A small network was shown many inputs. Here are its activations along a few directions, one row for each input.
In each table, some parts of the input vary, and every possible input appears once, in random order.
A made-up example of a description, with smaller parts first: one of 2 separate values, together with either a single point or one of 9 places along a line or (one of 4 places along a line, together with one of 5 places around a ring).
Shared parts are said once, and a part with two or three values counts as separate values.

A family of inputs:
x1: [ 10 -19   6  -5 -13   7   2  16  -3 -21   2   9  20 -18 -13  -2  11   9]
x2: [-15   0   9 -25  22   9   3 -39  -8  40 -39  21 -42  25  36  -8 -31 -26]
x3: [  7  31  13   3  -6  -7  35 -22 -13  18 -33   8  20  17 -22  13  14   0]
x4: [ -7  29 -12  30  15 -44  -6 -10  -3  27  24 -32  -2  15  19   0  -8   8]
x5: [ -9  30 -13  -2  -6 -17  15 -11  -7  25  -5 -19  26  26  -8  22  17  -2]
x6: [-14  34 -25  19  -3 -25  -7  -9  -9  23  29 -39   9  22  12  16  13   2]
x7: [  8  -5  29   7  38  -4  -8  -8   9  11 -10  34 -36 -24  20 -24 -35  16]
x8: [  5 -31 -13  -5 -19  35 -20  26  22 -48  14   4 -17 -14  -3  -6  -1 -10]
x9: [ -3 -29   6 -20 -10  10  -3  22   3 -14  13   1   8  -7  -3  -8  10  -6]
x10: [ 17  -5   8   6  -6  16   5  13  -4 -29 -10  12  19 -26 -30   0   2  11]
x11: [  2 -36  -8  -7 -11  20 -16  22  12 -34  14   1  -4 -17  -7  -3   8  -1]
What do these inputs look like to the network?
Answer: either one of 2 separate values or one of 4 places along a line or one of 5 places along a line
Start at x3 and move only the place on the line of 4, one step at a time. The first step leads to x5. Which rows follow, in order?
Answer: x6, x4

A family of inputs:
x12: [ -8  38   4  -1  21 -10  21 -44  -2  44 -44   4 -28  39  15   6 -25 -22]
x13: [  5 -29   1 -16 -26  18   1  40   8 -41  19  -6  29 -16 -30   0  25  -4]
x14: [  3 -41  28 -34   5  25   0  17  11 -26 -11  32 -22 -22   0 -24 -11 -14]
x15: [ 10 -39  21 -20   3  32  -6  11   9 -30 -13  35 -24 -27   0 -21 -14  -4]
x16: [  7 -29  -2 -11 -25  21  -2  39   6 -42  18  -5  26 -18 -31   0  22  -1]
x17: [-12  21 -33  18  -7 -27 -15  -8 -12  15  29 -39  21  12  12  20  16  12]
x18: [-17   2  -8  -8  20 -10 -17 -28   0  32   3  -2 -44  16  51  -7 -23 -12]
x19: [ 14 -25 -11   7 -26  30 -11  30   7 -45  12   5  21 -24 -26   4  15  12]
x20: [ -7   9   6   9  30 -16 -16 -23  -2  25   1  10 -38  -4  40 -14 -29   7]
x21: [ 10 -37  17 -16   3  34 -10  12  12 -31 -13  36 -23 -28   0 -17 -14  -2]
x22: [-10  28  11 -21  14 -11  35 -49 -15  50 -58  15  -9  38   8   8 -12 -22]
x23: [ -5  25 -22  30  -3 -22 -15   3  -8   6  35 -35  18   1   4   9  12  16]
x24: [ 11 -25  -6  -3 -24  24  -5  35   7 -44  15  -2  24 -21 -29   3  18   4]
x25: [-16  -6   0  -1  25 -11 -17 -14   9  23  12  -7 -50  14  45 -18 -30 -17]
x26: [-16  15 -37  12 -14 -20 -17   2  -5  10  37 -46  12  19  15  18  15  -2]
x27: [ 15 -34   9  -4   1  39 -15   7  12 -32 -15  38 -24 -30   0 -14 -15   4]
x28: [-13  20 -22  23  -3 -34 -13  11   2  16  46 -46  14  18  10   5  13   3]
x29: [  1  29  -1  -3 -17 -22  35 -15 -28  28 -21 -12  60  17 -31  31  38   9]
x30: [ 12 -37  12  -8   0  37 -14   9  11 -33 -15  39 -22 -30   1 -16 -16   4]
x31: [-13   7  -6  -2  26 -18 -16 -33  -9  33  -3   3 -33   6  46  -6 -23   2]
x32: [ -7  16   7  16  34 -21 -11 -15  12  26   6   1 -45   6  35 -16 -35   0]
x33: [-14   3   9   2  33 -28 -12 -15   7  32  12  -2 -43  10  44 -21 -27  -5]
x34: [ -1  16  28 -26  19 -16  33 -43 -25  45 -58  30   6  12   3   6  -8  -1]
x35: [ 13 -37  15 -11   2  36 -11   8  10 -32 -14  38 -23 -29   0 -18 -14   2]
x36: [ 14 -24 -10   4 -25  29 -11  31   7 -44  13   2  22 -22 -27   4  15   9]
x37: [  8 -38  23 -25   5  30  -5  12  11 -28 -11  33 -25 -25   0 -21 -12  -8]
x38: [  8  41   2  14  -7 -29  29  -9 -21  21  -7 -13  55   8 -29  23  28  17]
x39: [  0  54  -3  29  -4 -36  28  -4  -7  30   6 -32  36  27 -25  19  20   7]
x40: [ -2  42  26   7  33 -28  27 -33  -2  50 -32  12 -20  23  11  -7 -25  -3]
x41: [ 15 -25 -12  10 -26  32 -13  28   7 -45  11   7  19 -25 -25   5  15  15]
x42: [ -9  40 -18   1 -23 -18  35 -19 -18  31 -20 -27  46  43 -26  34  33 -10]
x43: [ 10 -26  -4  -7 -25  22  -3  36   7 -43  16  -4  25 -19 -30   2  19   2]
x44: [ -8  30 -19  36   0 -26 -12  10   4   7  42 -39  10  11   2   7   9  13]
x45: [ 11 -26  -8   0 -26  28  -9  34   7 -44  14   1  23 -22 -27   3  18   8]
x46: [  6  25  31  -9  30 -25  28 -35 -17  38 -43  29  -3   0   6  -2 -18   7]
x47: [-16   9 -29  18 -10 -18 -17  14   4   3  47 -49   5  19   9   7  13  -6]
x48: [ -6  51 -25  22 -18 -16  22 -16 -10  25  -6 -38  28  45 -21  29  20  -9]
x49: [  6 -42  25 -30   5  27  -3  15  12 -27 -11  33 -24 -24  -1 -22 -12 -11]
The inputs of x17 and x31 match in every part but one. If x39 is changed in the same way as x17 into x31, which row does it become?
Answer: x40
What do these inputs look like to the network?
Answer: one of 2 separate values, together with either one of 5 places around a ring or one of 6 places around a ring or one of 8 places along a line
Which other rows does x39 become when the place on the ring of 5 takes its other values? List them by row number.
Answer: x29, x38, x42, x48
Which other rows does x23 become when the place on the ring of 6 takes its other values? List them by row number.
Answer: x17, x26, x28, x44, x47
Which other rows does x34 become when the place on the ring of 5 takes its other values? List them by row number.
Answer: x12, x22, x40, x46

A family of inputs:
x50: [-13  36  -3   8  25 -19  -1 -34  -3  44  -8  -4 -29  23  31   3 -18  -4]
x51: [  4 -33  -7 -14 -22  22 -12  34  10 -43  21  -2  14 -20 -15  -2  15  -1]
x52: [  0  39  12  16  18 -36  22 -23 -14  42 -13  -4  15  15  -2   6  -2  12]
x53: [ -5  43 -12  10  -8 -21  21 -21 -15  28 -11 -21  25  29 -10  22  14  -2]
x54: [-12  23 -14  29  16 -40  -9 -16  -2  36  23 -31 -10  21  25   2  -6   6]
x55: [  7 -33   6  -9   2  33 -20  15  17 -33   1  26 -29 -27   6 -15 -14   1]
x56: [-17  30 -17   6  -1 -34   6 -12  -7  36  17 -34  16  33  12  15  15  -3]
x57: [-12  27   9 -14  16 -17  19 -40 -15  47 -31   7 -10  27  19   7  -7 -10]
x58: [  7 -39  -3   4  -6  21 -27  33  14 -44  28   1 -13 -30   0 -17  -7   3]
x59: [ 15 -22  -4  -6 -28  34   2  26   3 -49  -4   7  22 -19 -34   3  13  -3]
x60: [ 16 -31  19  -7  -6  22   2  28   9 -34  -3  24  10 -30 -23 -12   2   8]
x61: [  9 -40  16 -25  -5  36  -2  11   4 -30 -19  32 -11 -22  -9 -12  -5  -7]
The inputs of x51 and x58 match in every part but one. If x56 is changed in the same way as x51 into x58, which row does it become?
Answer: x54
What do these inputs look like to the network?
Answer: one of 2 separate values, together with one of 6 places around a ring
Which other rows does x57 become when the choice among 2 separate values takes its other values? List them by row number.
Answer: x61
